Each row below holds a small network's activations on one input, seen along a few directions.
Each table varies a few parts of the input and shows all the possible inputs, shuffled.
A made-up example of a description, with smaller parts first: one of 6 places along a line, together with either a single point or one of 9 places around a ring or (one of 3 separate values, together with one of 8 places around a ring).
Shared parts are said once, and a part with two or three values counts as separate values.

Other details of the inputs shift rows strongly along three fixed directions, in all tables alike. That doesn't count.

A family of inputs:
r1: [-24   6  15 -16   8  -7  -2 -12   4  29  19  10   1   8]
r2: [  4   5 -28  -9  11 -16  -5   0  -1  -6  -1  -8  -9   1]
r3: [-35   3 -14  57 -12  35 -16  25   7  40 -18  10  -9   1]
r4: [  2   4 -18  -6  13 -13   2   9   3 -15  -2 -10 -16   2]
r5: [  5   3  -4  -4   7  -6   0   7   3 -14  -8  -7  -4   0]
r6: [  1  -7  37   7 -12  13   6 -17  -8   6   6  10  11  -7]
r7: [-30   7   5 -16  24 -17 -16 -21   0  26  12   4  -3   1]
r8: [ 31  -8   9  10 -22  10  15  -2 -10 -20  -4  -1   8  -6]
r9: [ 22  -6  10  -5 -18   6  13  -6  -8  -8   4   3  11  -2]
r10: [-27  11   0 -13  19 -21 -15 -23   1  29  14   2   3   5]
r11: [  2   1 -20 -10  15  -8  -5   9   3 -15  -7  -8 -11  -4]
r12: [ -3   0  34   2 -10   5  -5 -20  -3  14   0   8  26   1]
r13: [ 17   0 -12   0   0  -4   2   7   0 -21 -10 -10   2  -2]
r14: [  9  -2 -13  -9  -3  -2   9   7   1  -7   9  -3  -2   3]
r15: [ -6   6 -16 -20  19 -17  -7   6   9  -5   0  -5  -9   7]
r16: [  4  -3  32   9 -15   8   6 -18  -7   9   8   7  17  -2]
r17: [ 20  -9  10  -4  -6   6   4   4  -2 -25 -11  -3   6  -6]
r18: [  4   3 -19  -9  10 -11   6  11   5 -13   5  -7 -17   3]
r19: [-10  -3 -27  43 -14  30  -7  35   8   9 -21   2 -12   2]
r20: [ 16 -11  19  -8 -12  10  14  -2  -5 -13   6   3   6  -5]
Each input here is: one of 4 places along a line, together with one of 5 places along a line.
The inputs of r10 and r4 match in every part but the place on the line of 4. If r12 is changed in the same way as r10 into r4, which row does it become? -> r15
Start at r17 and move only the place on the line of 5, one step at a time. The first step leads to r11. Which rows follow, in order? -> r7, r6, r20
Start at r9 and move only the place on the line of 4, one step at a time. The first step leads to r14. Which rows follow, in order? -> r1, r20

A family of inputs:
r21: [  9   8  16 -17  -3  -9   3 -16  -3   4   1   2  13   2]
r22: [-20   0 -21  13  14   1 -13  11   3   5 -10  -6 -13  -4]
r23: [  5   0  24   2  -9   6  -6 -17  -6   7  -6   5  26  -7]
r24: [  5  -4  41  -9 -10   3  12 -29 -12  10  18   9  19  -8]
r25: [ 43 -21  -1  17 -25  25  31  30  -8 -55 -13 -12  -9 -13]
r26: [  8   4 -17 -27  11 -23 -12 -17  -2  -3   3  -3  10   3]
r27: [-26  -5  19  38 -14  31 -15   9   2  27 -18  11  12  -3]
r28: [ -3  -1  60  11 -16   8   5 -27 -12  14  -3  10  19  -5]
r29: [-10   8 -29   0  14 -14  -4  20  15  -4   6 -13  -4  15]
r30: [ 10   6  -9 -23  17 -24  -5 -20  -6 -13   3  -8   6  -8]
r31: [-15   1  31  -2   9  -4 -14 -28  -4  14   1   8  12  -5]
r32: [-12  -2 -30   2  -3   7   0  16   7  15  10   4 -12   8]
r33: [ 57 -12 -10  22 -37  20  25  28  -6 -49 -24  -8  -1  -2]
r34: [ -4   1  61  12 -13   8   2 -27  -7  15  -1  15  16  -4]
r35: [-14  10 -22  14   7  -2  -1  13   4  12  -2  -3 -20   1]
r36: [-12  -2 -29 -15  13  -2  -1  21   8   0   6  -4 -16   5]
r37: [ 13   5 -24 -34  22 -37  -8 -24  -6 -15   9 -10   0  -2]
r38: [-34   1 -25  13  16  10  -7  22  12  21  10   5 -30   3]
r39: [  2   2  12 -11   0  -4   1  -2   0   1  -7  -1   4   4]
r40: [-17   9 -30   7  20 -17  -3  16  12   0  10 -14 -13  11]
r41: [ 42 -15  -6  20 -19  24  10  29   0 -51 -31  -9   1  -9]
r42: [ 16  -1   7 -36   1 -12   9 -15  -4  -9  16   0  13  -1]
r43: [-29  -2 -21  11   7  18  -7  28  15  22   4   8 -20   7]
r44: [-29   3  10  57 -22  32  -4   9   0  45  -6  14  -9   4]
r45: [ -1   8   1 -25  14 -17  -5  -5   6   0  -1   1  -4   8]
r46: [ 18  -2  -7 -40   9 -29  10 -24  -8 -14  25  -3   0   0]
What is each input in this table made of? -> one of 2 separate values, together with either a single point or (one of 3 separate values, together with one of 4 places along a line)
The inputs of r30 and r23 match in every part but the choice among 2 separate values. If r22 is changed in the same way as r30 into r23, which row does it become? -> r27
Which other rows does r45 become when the choice among 2 separate values takes its other values? List them by row number. -> r34
